A small network was shown many inputs. Here are its activations along a few directions, one row for each input.
Each table varies a few parts of the input and shows all the possible inputs, shuffled.
A made-up example of a description, with smaller parts first: line(4) and (point or ring(9) or (values(3) and ring(5))).
Shared parts are said once, and a part with two or three values counts as separate values.
(in the rows, 128 means zero)

Other details of the inputs vary at random and push rows far along three fixed directions, the same in every table; ignore that.

A family of inputs:
R1: [121  16 142 149 121  97 195 133 111 132 132  92 196]
R2: [102 179 130  94  90 222 181 105 186  52 145 120  96]
R3: [155 109 146 155 132  98  81 138 106 164 134 146 125]
R4: [117   5 131 146 124  80 238 130  84 164 134  68 233]
R5: [141 140 129 143 135 131  73 137 134 128 126 150  93]
R6: [130 135 114 138 147 112 107 137 116 145 120 131 119]
R7: [123 151 147 113  56 242 191  76 116 137 182 103 154]
R8: [ 93 135 119 101 156 137 155 135 212  10 111 137 105]
R9: [120 161 134 106  59 236 196  87 127 131 160  90 130]
R10: [137 154 131 138 136 122  87 135 135 133 130 156  96]
R11: [138 133 137 145 137 107  98 138 121 142 133 147 114]
R12: [136 152 122 112 130 114 104 127 117 148 116 133 125]
R13: [147 115 126 132 128  94 107 131  84 188 116 124 149]
R14: [100 117 102 101 172  83 146 145 154  70  89 120 139]
R15: [100 127 107 114 181  82 145 147 171  67 105 134 130]
R16: [132 165 117 114 139 119  88 130 122 139 108 140 108]
R17: [156 130 144 158  94 152  95 121  83 202 149 135 116]
R18: [101 102 112 131 177  82 137 154 166  62 104 136 123]
R19: [156 169 136 141 105 150  90 118  92 193 147 136 112]
R20: [147 125 139 143 129 118  88 134 128 141 133 148 113]
R21: [137 170 123 112 139 111  86 130 123 139 113 142 111]
Description of these inputs: point or (line(4) and line(5)).

A family of inputs:
R22: [134 169 115 128 128 151 102 118 113 152 140 135 119]
R23: [105 182 113 117 169 140  86 139 180  39 112 165  78]
R24: [132 133 126 125 156  98  72 150 180  82 102 160  82]
R25: [140 211 114 109 123 178  76 108 126 141 127 155  93]
R26: [147 148 129 131 116 135 124 121 112 165 148 125 132]
R27: [151 146 132 120 110 138 125 114 111 164 135 128 138]
R28: [117 109 150 136  94 147 201 117 117 140 159 106 157]
R29: [144 165 136  89  83 122 115 129  89 161 106 104 119]
R30: [156  82 136 137 112 109 150 121  87 200 133 105 171]
R31: [119 122 139 129  91 162 195 121 127 123 156 108 142]
R32: [136  90 151 140 101 134 126 112  93 163 148 126 164]
R33: [129 152 128 132 123 142 120 113 101 168 147 127 141]
R34: [127 129 101 127 188  73  81 143 131 129  92 152 123]
R35: [143 123 158 131  99 135 113 119 123 145 149 140 134]
R36: [ 91  79 112 136 160  97 187 144 139  88 116 114 151]
R37: [147 147 144 157 128 133  64 124  90 173 142 153 114]
R38: [100  82 101 124 162  97 177 137 144  96 109  99 161]
R39: [162 173 123 139 123 135  70 130 117 185 133 139  87]
R40: [136 170 134 156 127 133  75 127  90 183 143 160 102]
R41: [ 80 126 105 115 147 145 186 138 179  46 110 114 114]
R42: [138 144 135 142 106 149 133 129 120 157 145 131 103]
R43: [151  90 147 135 111 101 152 114  80 201 140 112 186]
R44: [127 198 149 116 106 186 110 113 164  87 149 148  81]
R45: [111 126 111  93 153  55 110 157 104 115  68 113 137]
R46: [136 115 135 146 111 158 121 121 106 144 140 121 124]
R47: [126  93 120 139 168  79  83 146 137 108 106 153 123]
R48: [106 133 132 111  85 221 186 106 159  72 140  94 119]
R49: [152 187 139 135 108 175  69 129 149 129 133 149  57]
R50: [154  53 155 148  93 114 143 127  96 177 146 111 166]
R51: [122 145  98 134 187  82  79 145 136 121 107 150 108]
R52: [117  76 119 132 179  49 138 137 104 144 104 129 189]
R53: [120  92 136 117  79 190 173 108 137 111 139  98 144]
R54: [100 121 131 108 138 139 184 132 189  23 127 120 128]
R55: [124  61 122 161 163  49 146 163 122 140 109 122 143]
R56: [118 156 127  97  89 197 196 104 160 100 153  95 127]
R57: [ 78 130 108 112 150 140 194 134 172  39 122 123 132]
R58: [120 127 118 126 166  97  79 144 153  80 109 163 114]
R59: [143 163 138 131 119 131 113 117 112 168 151 134 127]
R60: [137  52 138 146 154  50 123 151 125 123 119 137 166]
R61: [121 109 120 108  95 175 186 104 122 140 127  87 162]
R62: [146 135 145 140 108 156 116 126 129 135 143 129 105]
R63: [134 134 110 119 170  80  98 145 155 118  93 142 112]
- Describe the family of inputs behind these rows. => values(2) and (point or (line(4) and line(5)))
- Changing only the values(2) part turns R37 into R44. The same change can be made to R22. Which row results? => R26
- A walk changes only the line(5) part. It starts at R32 and steps to R37. List the rest of the walk in order. => R40, R33, R52
- Which other rows does R63 become when the line(5) part takes its other values? List them by row number. => R24, R39, R49, R55
- Which other rows does R63 become when the line(4) part takes its other values? List them by row number. => R27, R30, R43
